These are the activations of a small neural network, seen along a few directions. Each row is one input.
Each table varies a few parts of the input and shows all the possible inputs, shuffled.
A made-up example of a description, with smaller parts first: ring(8) and (point or line(11) or (values(2) and line(6))).
Shared parts are said once, and a part with two or three values counts as separate values.

Other details of the inputs shift rows strongly along two fixed directions, in all tables alike. That doesn't count.

A family of inputs:
r1: [-12   4  14 -10  14  43  12 -27 -21  -5  39   7]
r2: [ 64   0 -24  16 -41 -49 -34  21   3  18  -6 -11]
r3: [-31 -19   4  18 -54 -24  34  18  -1 -55  47 -15]
r4: [-18 -31   1   0 -71 -14  12   0  -3 -34  58  -8]
r5: [-33 -11  -5 -17 -12  -7  11 -26 -11   1  23  11]
r6: [ 20  24 -16  31  38  25   0  11   0  14 -10  21]
r7: [ -7  28   3 -10  63   7  -7 -11 -10  22 -27 -30]
r8: [-43  19  18 -18  57  17  41 -35 -31   2  -2 -14]
r9: [ 55  21 -12   7  32  10 -30   4  -8   9  -3  21]
r10: [-47  -6  54 -17  -1  13  25 -52   5  -9 -18   4]
r11: [ 15  25 -13 -29  50   8  -8 -30 -16  32 -26  13]
r12: [-48 -35  35  -4 -87 -21  16  20  -1 -36 -10   4]
r13: [ 43   0 -22  -3  -9 -37 -25   8  -3  10 -12   2]
r14: [ 33   4 -42  15 -25 -41 -30  44  32  -3 -32 -17]
r15: [-18  -3  50  10 -17  31  12 -26  17 -27   2  19]
r16: [ 52   9 -25  39  -9 -15 -13  45  12 -21  -5   8]
r17: [ 27  19  32 -12  48  47  11   5  14  47 -15  22]
r18: [-32 -17  -2   7 -28 -21  31  16  -1 -56  32  -2]
r19: [-30  -1   1 -27   3  10  16 -25 -12 -23  31  17]
r20: [-37  -7   4 -12   1  11  13 -27 -13  -7  38  18]
r21: [-50 -13   3 -10  26  15  43 -26 -19  -4   5  -7]
r22: [-37   3  12  -2  23  26  38 -17 -20 -11  17 -12]
r23: [ 49   4 -18   6  -4 -25 -29  14  -2   2   0  10]
r24: [ 36  -1 -34  18 -19 -50 -34  47  25  -7 -28 -24]
r25: [31 23 -6 26 33 33  3  9 -7 13 -8 -2]
r26: [-41  -4  15 -33   4  -4  -4 -28 -12 -10  29 -24]
r27: [-13  24 -13  -3  63  11 -12  -8   1  35 -36  -9]
r28: [-28   2  13  16  -7  16  35   3 -11 -45  42  -3]
r29: [ 10   9  25  -5   3   0 -43  22   4  31 -74  -5]
r30: [ 35 -17 -37  28 -28 -35 -31  41  27  12 -24 -26]
r31: [-26 -27 -14   7 -57 -48  28  23   6 -54  22 -11]
r32: [-53  -5  -4  -3   7  -1  38 -15  -9 -10   9   2]
r33: [ 51 -13 -29  10 -14 -24 -28   5   1  35 -15   0]
r34: [-48 -18 -14  -8 -43 -25  42   6   5 -50  21  -3]
r35: [ 50   0  16  38 -53   1 -35  55  12   0 -44  23]
r36: [-28 -19  33 -32 -17   1  39   0  17  16   7   2]
r37: [ 49  13 -34  37 -18  -7  -9  44  19 -18  -8  15]
r38: [ 78   7 -19  34 -35 -18 -39  31   7   3  15   6]
r39: [-31  -7   1  -2  -6   0  35  -9 -12  -9   7 -21]
r40: [  3  14  -1 -31  85  31 -29 -41 -16  58 -29  -9]
r41: [ 12  34 -13   0  66  21   8  -5  -9  15 -31  11]
r42: [ 43  -8  12  24 -53 -38 -52  18  50  11 -50 -14]
r43: [-25  -4   9 -28   8  12  16 -38 -25  11  17 -10]
r44: [-23 -26   5  -1 -17  27  15 -18 -10 -26  54  16]
r45: [-27 -20  12  -7 -47 -15  16  -9 -12 -40  61  -4]
r46: [  1  22 -11 -37  54  10 -28 -25  -3  27 -24  -3]
r47: [-28   5   6  -7  21  38  11 -29 -15  -6  39  29]
r48: [  7  25   0   3  97  43  11 -24 -24  42 -32   5]
r49: [  0  29   3 -42  93  16 -30 -37 -19  36 -29  -7]
r50: [-33  -1  -6  13   5   4  27  -1  -4 -14  16   9]
r51: [-58   6   9 -41  50  24  -2 -48 -14  18  11  -1]
r52: [ 32   7  23 -10  18  13   6  17  21  48 -20  12]
r53: [-46 -42  28 -31 -68 -21  21  25  42 -15  30 -17]
r54: [ 28  -3 -26  20 -27 -28 -25  35  20  11 -20 -37]
r55: [ 64  -7 -35  56 -25  -7 -17  48  19   1  -6   6]
r56: [ 36   9 -14 -10  14  -5 -45  -3   2  42 -20 -25]
r57: [ 38   5  20  23 -29  -6 -31  39   3  17 -58  15]
r58: [-12   3  -3 -14  -2  23   9 -14  -6 -30  37  26]
r59: [-28 -30  42  14 -79 -15  14  -8  29 -47  16   6]
r60: [ 30  -1 -10   2  26  13 -17 -13 -12  31  -2  10]
Description of these inputs: line(4) and (values(3) or (values(2) and ring(6))).
Q: Changing only the line(4) part turns r17 into r36. The same change can be made to r25. Which row results?
A: r39
Q: Start at r7 and move only the line(4) part, one step at a time. The first step leads to r8. Which rows follow, in order?
A: r3, r28
Q: Change only the values(3) part in r52. List by row number the other rows that result.
A: r57, r59
Q: Change only the values(2) part in r45. List by row number the other rows that result.
A: r3

A family of inputs:
r61: [ 51  27  -7  19  30  16 -33   8  -2  21 -33  22]
r62: [-19  -1   0  17 -10   2  26  23   8 -29  -2   6]
r63: [-19 -15   3 -20 -25 -19   2  -4   6   3   7  -9]
r64: [ 70  18 -34  25  31   2 -21  11  -4  44 -14   7]
r65: [-22 -12   4 -15 -26 -19 -11 -11  -2 -12  -2  -5]
r66: [ -3  -6   8   2 -18   8  10   8   4 -21  19  18]
r67: [-26  -8  21  13 -20  -3  22  18  12 -17 -19 -10]
r68: [-20 -21   0 -19 -25 -17   3  -6   7   7   6  -8]
r69: [-12 -19  23   2 -33   5  11   3  13   1   6   0]
r70: [ 57  13 -30  23   8  -7 -14  16  -2  23   2   4]
r71: [-16  -7 -11  -6 -13 -11 -12  -5  -3 -22  19 -10]
r72: [-46  19  54 -30  66  55  20 -53 -22  13 -17   8]
r73: [-18 -12  -9   2 -28 -36   6  21  13  -9 -23 -19]
r74: [ 44  23 -21   2  39  -6 -39   0   0  31 -28  -8]
r75: [-45  17  52 -33  67  57  28 -47 -19  25  -9   5]
r76: [ -3  -3 -13  12 -13  -2   3  -6 -16 -27  29   5]
r77: [-14  -9  27   4 -31   4  -4  -3   3 -16  -3   2]
r78: [ -3  -4   7   8 -22   5   4   5   5 -27  16  18]
r79: [ 55  24  -7  14  30  16 -19  15   6  35 -24  19]
r80: [ 32  -8 -11  20 -29  -2  -5  26  17   3   7  16]
r81: [ 38  17  -7  -7  25 -14 -38  -6   2  40 -48  -3]
r82: [  0  -3 -11  10 -12  -4   8  -6 -12 -25  31   4]
r83: [-27  -5 -17   3  -3 -18  14  15   5 -22   2 -23]
r84: [ 58  12 -28  22   8  -9 -18  15  -6  16  -2   6]
r85: [-13  -1 -20  21  -4  -8  29  13  -8 -28  13  -7]
r86: [-18 -15   5 -22 -24 -21  -1  -5   3  -3   3  -7]
r87: [-14 -16 -14  -9 -13  -9   3   0   6  -3  27 -13]
r88: [-10 -12  29  -2 -29   3   6   3   8  -9   2   1]
r89: [-13 -10 -11 -11 -12 -11   2   2   5  -7  28 -14]
r90: [-47  19  17 -45  85  40  17 -50 -29  14   8  -6]
Q: Describe the family of inputs behind these rows.
A: ring(5) and (point or line(5))
Q: Change only the line(5) part in r64. List by row number the other rows that result.
A: r70, r76, r82, r84

A family of inputs:
r91: [ -7  30  10 -20  98  45  12 -37 -26  44 -18   5]
r92: [ 21  -8 -17   5 -30 -30 -13  22  15   6  -6 -10]
r93: [-34 -10  21 -16  -4   9  19  -8   1  -4   2  -1]
r94: [-27  -9   1  -9   5   5  25  -9  -8  -8  20  -4]
r95: [-29 -10   9 -20   2   2  19 -11  -1  -2  14  -7]
r96: [-22  -5  -1 -12   4   7   9 -22 -17 -17  27   5]
r97: [-22  17  -1 -17  60  18   6 -27 -24  11 -10  -9]
r98: [ 25  -5 -17  22 -24 -15  -1  32  14  -6   1   1]
r99: [-24  -4   6  -2   4  20  23  -7  -4 -18  25   6]
r100: [-25  -7  20  -3  -3  19  22 -12  -3 -14  13   4]
r101: [-32 -10  23 -14  -4  12  16  -8   2  -3   7   2]
r102: [-23  -5   1 -10   3   8  12 -19 -15 -13  29   3]
r103: [ 28 -11 -13   7 -32 -19 -16  17  17   8   4  -6]
r104: [ 17  -8  -5   9 -35 -23 -13  25  17   4 -18  -4]
r105: [ 26  -5 -15  23 -24 -11  -3  31  15  -5   6   4]
r106: [ 20  -1 -22  24 -22 -22  -8  26  13 -12  -5  -2]
r107: [ 42  36   1   7  63  17 -16  -1  -6  47 -58   4]
r108: [ 19  -3  -8  23 -30 -23  -9  22  13  -8 -16  -4]
r109: [-24  -7  10 -20   1   5   5 -21  -8  -7  23   1]
r110: [ 43  27   5  -1  57  24 -27  -8   0  57 -50   7]
r111: [-24  -3  19  -7  -2  14  10 -20 -11 -23  13  10]
r112: [ 39  37  -1   8  66  13 -27  -3  -9  40 -61  -4]
r113: [-31   0   2  -5   6   9  26  -3  -6 -21  14   2]
r114: [-33  -5  -5  -8   7  -1  18 -14 -10 -14  15  -7]
r115: [-30  -6  20  -5  -1  12  28  -6  -3 -13   6   1]
r116: [ 31  -7 -15   3 -31 -25 -27  10   9  -1   4   0]
r117: [ 44  27  -4  -6  64  14 -23  -6  -1  60 -40   0]
r118: [-35  -6   4 -18   4  -4  11 -17  -2  -8   9 -10]
r119: [-25  -3  21  -5  -2  15  14 -17 -10 -18  15   9]
r120: [-35   1   1  -5  11   6  15  -6  -9 -28  12  -6]
r121: [ 24  -7   0  10 -37 -15 -20  18  15   5  -5   2]
r122: [ 39  32 -12  -7  66   3 -35  -8  -7  50 -51 -11]
r123: [-24  -1   6  -4   5  16  15 -12 -10 -23  27  11]
r124: [ 30 -10 -22  17 -28 -16  -9  19   9   3  10  -3]
r125: [-40  -6  15 -14  -1   2  11 -14   0 -10  -2  -4]
r126: [-23   0   4  -7   6  15  12 -15 -12 -27  25  12]
r127: [-31  -5  -3 -11   5   2  23 -10 -10 -11  16  -5]
r128: [ 30  -5 -20  16 -29 -18 -13  17   5   2  12  -1]
r129: [ 25  -8  -1  10 -35 -17 -24  15  12   2  -5   5]
r130: [ 25  -8   0  22 -31 -13  -4  26  15  -1  -6   2]
r131: [ 28  -3  -1  21 -34 -11 -11  19  10  -3  -2   4]
r132: [-24   1   7  -3   3  18  19  -9  -8 -19  27   8]
r133: [ 26  -8  -3   7 -35 -18 -28  13  11  -3  -7   6]
r134: [ 14  -6  -7   9 -31 -27 -24  22  14  -3 -21 -11]
r135: [ 29  -6 -12   6 -33 -21 -19  15  13   7   6  -4]
Q: Describe the family of inputs behind these rows.
A: ring(5) and line(9)
Q: Changing only the line(9) part turns r118 into r95. The same change can be made to r106. Which row results?
A: r98
Q: Changing only the line(9) part turns r122 into r92. The same change can be made to r112. Which row results?
A: r107
Q: Change only the line(9) part in r101. List by row number the other rows that result.
A: r93, r104, r110, r121, r125, r129, r133, r134
